These are the activations of a small neural network, seen along a few directions. Each row is one input.
Each table varies a few parts of the input and shows all the possible inputs, shuffled.
A made-up example of a description, with smaller parts first: values(2) and (point or ring(11) or (line(6) and ring(8))).
Shared parts are said once, and a part with two or three values counts as separate values.
In the rows, zero is written as 128.

Other details of the inputs vary at random and push rows far along three fixed directions, the same in every table; ignore that.

A family of inputs:
x1: [105 170 148 153 121  70  91 122 143  97 126  89]
x2: [ 84 215  96 120 125 105  74 117 158 115 143  92]
x3: [172 132  86 113 159 173 115 133 152 151 115 175]
x4: [ 71 123 173 171 132 101 132 120 101  89 151 111]
x5: [118 189 135 122  98  70 108 187 146 104 106 104]
x6: [192 140  92 107  75 138 159 184 171 153 113 169]
x7: [104 127 130 139 126 111 131 101 119 153 143 126]
x8: [ 91  98 154 153 144 145 121  73  98 156 155 111]
x9: [ 62 104 166 124 146 100 119  94  99 126 152  82]
x10: [189 130 103  94 104 161 136 193 172 155 122 165]
x11: [ 66 139 174 165 159 105 133 113  87 121 140  74]
x12: [161 126 138  93  91  91 142 172 126  84  92 128]
x13: [ 91 176 113  94  93 105  53  88 164 117 152 104]
x14: [154 146 125  92  65 103 138 170 158 121 125 135]
x15: [116  81 155 124 116 124 164 153 115 129 121 120]
x16: [169 128  69 108 159 196 133 125 145 150 123 160]
x17: [171  82 125 141 176 206 165 126 106 158 122 164]
x18: [175  90 196 111  47  74 165 226 130 107  80 136]
x19: [119  80 178 145 135 125 174 104  81 111 124 120]
x20: [142 123 177  78 107  84 126 174 116  73 102 104]
x21: [173 175 118 134 107 114 117 179 172 112 124 112]
x22: [ 58  86 127 162 179 154 137  54  98 167 154 115]
x23: [103 140  74 130 140 138 116  84 136 162 151 126]
x24: [174 139 133  89  86 126 111 160 149  95 104 139]
x25: [101 153 105 106 171 124  77  76 128 121 133 120]
x26: [166 164  89 108 127 132 110 121 147 133 128 154]
x27: [ 79 199  89 146 144 123  85 104 149 138 140 104]
x28: [100  30 215 156 119 127 193 147  82 124 114 123]
x29: [ 99 206  98 142 125  98  63  96 177 108 142  95]
x30: [130 142  83 126 165 139 108  87 117 140 134 135]
x31: [ 91 171 155 137 116  80  97 143 127  80 158 104]
x32: [150 117 126  98  73  97 154 186 138 116 114 122]
x33: [112  92 137 148 186 152 150  71  71 135 146 116]
x34: [133 148  96 122 143 147 119  82 134 133 138 142]
x35: [107  71 180 145 157 138 149 105  92 114 109 129]
x36: [163  89  92 145 149 175 181 138 112 184 140 147]
x37: [145  53 212 150 131 120 207 140  58 109 114 121]
x38: [ 77 114 175 135 121  92 136  88  93 126 157  91]
x39: [179  89 127 147 157 199 160 122 102 156 124 159]
x40: [154 147 103 163 121 153 143 174 151 128 129 171]
x41: [ 94 148 131 175 151 116 115 122 117 119 149 137]
x42: [108 113 179 102  77  81 122 164 143  99 108 118]
x43: [180 133  77 131 155 187 115 113 141 162 122 175]
x44: [177 131  76 127 143 193 118 111 149 155 120 172]
x45: [141  85 114 155 156 179 157 129 126 186 127 168]
x46: [131  88 183 130  76 100 149 161 119 117 102 124]
x47: [132 172 139 132  90  86 104 159 167  83 121  93]
x48: [148 139  51 118 154 172 119 124 160 189 137 161]
x49: [ 95 181  86  95 110  75  70 105 150 127 147 103]
x50: [ 99 156  99 100 159 131  79  75 139 115 132 118]
x51: [ 98  83 148 148 180 169 136  71  97 132 134 132]
x52: [206 104 104 107 113 155 179 187 128 122  99 161]
Each input here is: line(4) and (values(3) or (values(2) and ring(5))).
Question: The inputs of x2 and x5 match in every part but the line(4) part. If x28 is changed in the same way as x2 into x5, which row does it become?
Answer: x45
Question: The inputs of x6 and x38 match in every part but the line(4) part. If x27 is changed in the same way as x6 into x38, which row does it become?
Answer: x11
Question: Change only the values(2) part in x51. List by row number the other rows that result.
Answer: x28
Question: Start at x36 and move only the ring(5) part, one step at a time. The first step leads to x38. Which rows follow, in order?
Answer: x8, x10, x9

A family of inputs:
x53: [154 115 146 123  83 118 165 181 136 130 122 135]
x54: [ 99 170  99 132 140 129  71  89 160 139 140 128]
x55: [139 151 144 127  96 103 106 154 151 110 124 124]
x56: [113 192 112  97 104  74  79 139 160  86 126  95]
x57: [126 130  92 141 126 153 135 127 147 164 141 141]
x58: [ 74 148 159 114  93  64  96 119 133 103 148  91]
x59: [127 147 144 103  87  72 125 173 136  97 107  96]
x60: [ 84 113 170 123  98  75 133 146 124 111 122 108]
x61: [ 70 108 183 148 148  82 134 111  86 101 122  91]
x62: [134  80 201 116 107 115 141 149 112 100  99 121]
x63: [166  75 163 166 136 138 200 181  93 131 108 138]
x64: [130 109 133 101  99 109 133 121 125 124 126 137]
x65: [123 164  66 105 173 188  74  73 153 147 155 150]
x66: [198 146  89  73  91 123 131 170 151 127 103 152]
x67: [104 155 128 145 143 134 110  99 124 115 151 119]
x68: [176 106 140 160 119 166 169 159 131 147 118 155]
x69: [187 138  76 146 152 190 163 148 142 163 132 162]
x70: [108 150 114 148 134 136  97  99 148 135 138 124]
x71: [170 115 114 125 121 135 166 189 131 149  99 145]
x72: [101 144  90 157 178 164 109  88 130 151 145 144]
x73: [ 77  99 171 103 117 103 114  97 112 114 141 103]
x74: [195 183  87  40  89 118  88 193 191  97 107 142]
x75: [147 123  70 165 176 193 151 103 119 197 152 150]
x76: [ 90  75 182 186 154 129 169 118  75 117 123 115]
x77: [108 161 110 128 138 126 112  96 126 137 151 104]
x78: [129 161  84  78 140 142  84  99 151 139 143 121]
x79: [ 90 145 140 151 145 115 104 101 117 111 149 114]
x80: [172  80 106 148 170 183 179 113  98 158 117 164]
x81: [174  79 163 125 110 126 179 174 102 103  92 155]
x82: [ 76  78 166 165 173 138 125  31  76 135 140 116]
Question: The inputs of x64 and x80 match in every part but one. If x60 is changed in the same way as x64 into x80, which row does it become?
Answer: x61
Question: What do these inputs look like to the network?
Answer: ring(5) and (values(2) or line(4))
Question: Change only the values(2) part in x81. List by row number the other rows that result.
Answer: x65
Question: Change only the line(4) part in x69. List by row number the other rows that result.
Answer: x56, x61, x63

A family of inputs:
x83: [102  58 175 166 143 140 164  72  69 122 139 117]
x84: [140 110 150 159 167 165 140  98 103 135 117 136]
x85: [125 116 139 196 155 149 137 110 119 142 133 147]
x86: [159 123 138  67  74  85 107 168 150  97  88 134]
x87: [ 93  95 191 179 167 138 145 118  80 134 140 102]
x88: [141 160 127  87 121 116 108 139 128  90 140 101]
x89: [ 98  77 170 134 168 125 161  98  55 129 144 113]
x90: [143 136  70 117 126 172 119 147 172 174 119 155]
x91: [ 87 169 151 107 124  85  92  91 117  63 136  83]
x92: [170 142 116 114 151 168 114 132 133 143 133 137]
x93: [146 141  92 148 115 157 129 136 152 145 144 151]
x94: [149 161  91 149 133 158 138 150 148 127 130 143]
x95: [164 143  64 116 142 157 125 105 138 147 140 176]
x96: [106 183  82 132 159 149  91 106 142 133 170 109]
x97: [ 76 175 170 141 124  80  79 110 133  84 130  92]
x98: [153 147  57 144 151 160 118 140 163 152 113 170]
x99: [167 134 112 143 142 157 116 106 139 134 123 155]
x100: [144 157 140  89  86  79 130 210 137  98 119 123]
x101: [ 71 155 169 126  98  88  78 106 147 110 141  90]
x102: [170 148  63 106 161 173 117 125 151 146 101 162]
x103: [ 94 176  73 144 147 122  91  85 143 135 163 145]
x104: [ 86  90 166 201 154 126 164  99  82 114 143 118]
x105: [123  89 183 117 114 107 164 141 104  92 127  99]
x106: [168  96 143 144 123 136 185 213 123 123  71 153]
x107: [119  97 140 167 144 157 175 141 117 145 144 124]
x108: [169 141  69  90 165 173 112 133 141 154 122 148]
x109: [133 136 138  91  91  87 122 200 162 103  98 116]
x110: [109 166 103 152 133 145  70  81 160 154 157 136]
x111: [151 126 142  61  94  88 119 179 153  97  95 119]
x112: [161 132 138  65  57  75 122 170 141  98 112 143]
x113: [134  90 139 144 159 147 177 115  80 133 120 148]
x114: [194  84 151 140 104 137 196 180 107  98  98 153]
x115: [104 116 174 146 116  89 162 160  96 100 114 122]
x116: [ 93  99 185 144 131 115 103  62  99 119 138 110]
x117: [120  92 125 120 154 148 158 101 105 154 149 139]
x118: [ 57 151 146 109  96  73  93 105 133 114 151  97]
x119: [103 176 126 118 107  40 103  89 115 129 129  45]
x120: [134  95 151 143 159 167 142  98 117 152 138 130]
x121: [102 109 122 149 149 142 157 124 118 160 152 136]
x122: [ 91 158  78 126 143 134  69  86 158 149 139 133]
x123: [107 161  77 109 163 129  67  58 145 123 132 130]
x124: [ 84 139 138 184 139  74 149  98  95 155 134  60]
x125: [111 152 121 114  88  89 107 141 144 121 141 136]
x126: [162 152  88 143 140 180 122 146 174 171 143 155]
x127: [153 126 100 109 114 169 133 117 147 144 138 140]
x128: [169  87 146 130 131 139 178 220 114 133  88 142]
x129: [150 130 140  60  57  86 128 172 148 108 112 132]
x130: [133 143 149  93  90 118  92 120 156 119 124 118]
x131: [159  85 150 149  88 149 192 196 130 138 111 142]
x132: [120  77 130 117 142 158 140 102 116 157 113 134]
Question: What do these inputs look like to the network?
Answer: values(2) and (point or (values(4) and ring(6)))
Question: The inputs of x132 and x90 match in every part but the values(2) part. If x92 is changed in the same way as x132 into x90, which row does it become?
Answer: x87
Question: Change only the values(2) part in x110. List by row number the other rows that result.
Answer: x116
Question: Change only the values(4) part in x88. List by row number the other rows that result.
Answer: x89, x92, x108
Question: Change only the values(4) part in x131. List by row number the other rows that result.
Answer: x90, x101, x118
